A small network was shown many inputs. Here are its activations along a few directions, one row for each input.
In each table, some parts of the input vary, and every possible input appears once, in random order.
A made-up example of a description, with smaller parts first: ring(5) and (point or line(9) or (values(2) and line(6))).
Shared parts are said once, and a part with two or three values counts as separate values.

Other details of the inputs shift rows strongly along two fixed directions, in all tables alike. That doesn't count.

Table:
x1: [-21  -5   5  16 -52   2  21  34  19 -13   4  35  -2 -14 -53]
x2: [ -6   5 -13  20 -52  -9  16  59  28 -17  18  26 -22 -40 -19]
x3: [-19  21   0  20 -38  30   5  50  63 -24  13  44   2  -7 -36]
x4: [-19  38 -62 -23  20  15 -19  -1 -54  20 -27 -57  39  45  19]
x5: [ 53  23 -49 -70   9  66 -42   6 -55  19  20 -34  56  13   2]
x6: [-20 -46  83  23  39 -33  45 -78  12 -15 -39 -18 -39 -34  16]
x7: [ 40 -28  11  16 114 -43   7 -79 -44  46  36 -41  -1  66  93]
x8: [ 26  -7  10  -4 -55  47 -15  51  20 -31  35   8   2 -62 -67]
x9: [ 19  22 -53 -55  18  74 -47   2 -53   1   5 -83  36  11   4]
x10: [  7  16 -60 -11   5  -4 -16  22 -64  43  20 -27  37  58  11]
x11: [-16  19  17 -16 -51  22  15  33  31  -3 -30  49  15 -30 -47]
x12: [-15  12 -14  12 -48 -12 -21  45  44 -42  -1  30 -25 -37 -28]
x13: [ -6   4 -72 -25  -6  25 -59   9 -37  29   5 -20  26  63  25]
x14: [-14 -25  87  25  45 -53  39 -58   6 -13 -31 -26 -54 -54  35]
x15: [-15  16 -55 -26  -4  18 -61   9 -53  32  -1 -19  33  67   8]
x16: [ -6   9   0 -13 -56  30  17  32  49  -7 -25  48   7 -35 -31]
x17: [ -4  31   5  -8 -43   0  20  35  33 -17 -28  44  19 -35 -52]
x18: [ 12 -47  75  42  51 -34  44 -61  42 -11  19  21 -39  -6  24]
x19: [ 17   4 -76  -9   4   2 -13  20 -48  40  26 -28  29  53  28]
x20: [ -7  42   4 -10 -44  -1  16  46  25 -17 -22  45   2 -44 -39]
x21: [ 51 -75 102   6  46 -21 -20 -68  12 -31  21 -18 -48 -60   2]
x22: [ -5   8 -11 -11 -51  24  27  21  49 -21 -23  51   7 -30 -40]
x23: [ 23 -57  33   2  74 -37   6 -74 -86  79  22 -47  -7  57  81]
x24: [ -9  28 -77 -21  16  22 -17  -1 -38  16 -22 -59  30  42  35]
x25: [-21  53   5  22 -25  -2   4  62  39 -33  17  40  -3 -17 -43]
x26: [  8  -6 -75 -13  -2  19  -9   9 -50  38  24 -20  26  62  23]
x27: [ -4 -33  69  27  38 -44  40 -55  23 -18 -26 -26 -62 -57  50]
x28: [ -9  39 -43 -13  21  30 -30  20 -43  37  23 -12  43  81  14]
x29: [ -3  25 -66 -20   8  -6 -56  10 -52  20   1 -24  35  63   3]
x30: [-11   2 -14  14 -48 -10 -18  33  52 -40  -8  31  -8 -27 -42]
x31: [ 14 -77  80  36  19 -40  41 -49  15  20  13   6 -50 -29  36]
x32: [-27  30   7  19 -30  16  13  36  46 -33   9  47   9   3 -59]
x33: [ 13 -51  89  37  37 -75  42 -40 -10  12  17   0 -56 -39  35]
x34: [-10 -55  67  25  33 -24  48 -77  29 -19 -33 -18 -47 -37  31]
x35: [ 24  25  16   1 -29  61 -21  52  45 -55  37  21  14 -44 -69]
x36: [-20  -9 -14   9 -53   6 -14  21  51 -41  -9  38 -12 -17 -46]
x37: [  2  32 -13  -8 -49   7  18  47  43 -20 -16  45  -5 -49 -23]
x38: [-29   1   3   8 -49  -1 -16  20  33 -38 -15  38  -5 -12 -61]
x39: [ 14 -45  86   5  35 -41  52 -75  10   8 -23  25 -25 -25  13]
x40: [-13  42 -12  24 -29   5   7  65  57 -38  23  40 -10 -23 -27]
x41: [ 23 -31  20  -2  91 -66 -30 -79 -81  44  13 -50 -24  49  86]
x42: [ 25  28 -73 -37  11  15 -11   3 -38  39  -6 -13  45  45  29]
x43: [-22  17 -66 -28   5  45 -22  -1 -39  29 -23 -53  27  45  40]
x44: [ 12 -28  94  44  63 -61  38 -54  24  -7  15  13 -30 -11  17]
x45: [-31  28 -50 -30  10  37 -24  -1 -56  33 -28 -52  35  49  23]
Each input here is: values(5) and (point or (values(2) and line(4))).
Changing only the values(5) part turns x27 into x12. The same change can be made to x14. Which row results? -> x41
Which other rows does x7 become when the values(5) part takes its other values? List them by row number. -> x19, x24, x30, x42
Which other rows agree with x22 in the values(5) part? List them by row number. -> x5, x11, x16, x17, x20, x37, x39, x42
Which other rows agree with x8 in the values(5) part? List them by row number. -> x1, x2, x10, x19, x23, x26, x31, x33
Start at x3 and move only the line(4) part, one step at a time. The first step leads to x18. Which rows follow, in order? -> x7, x40
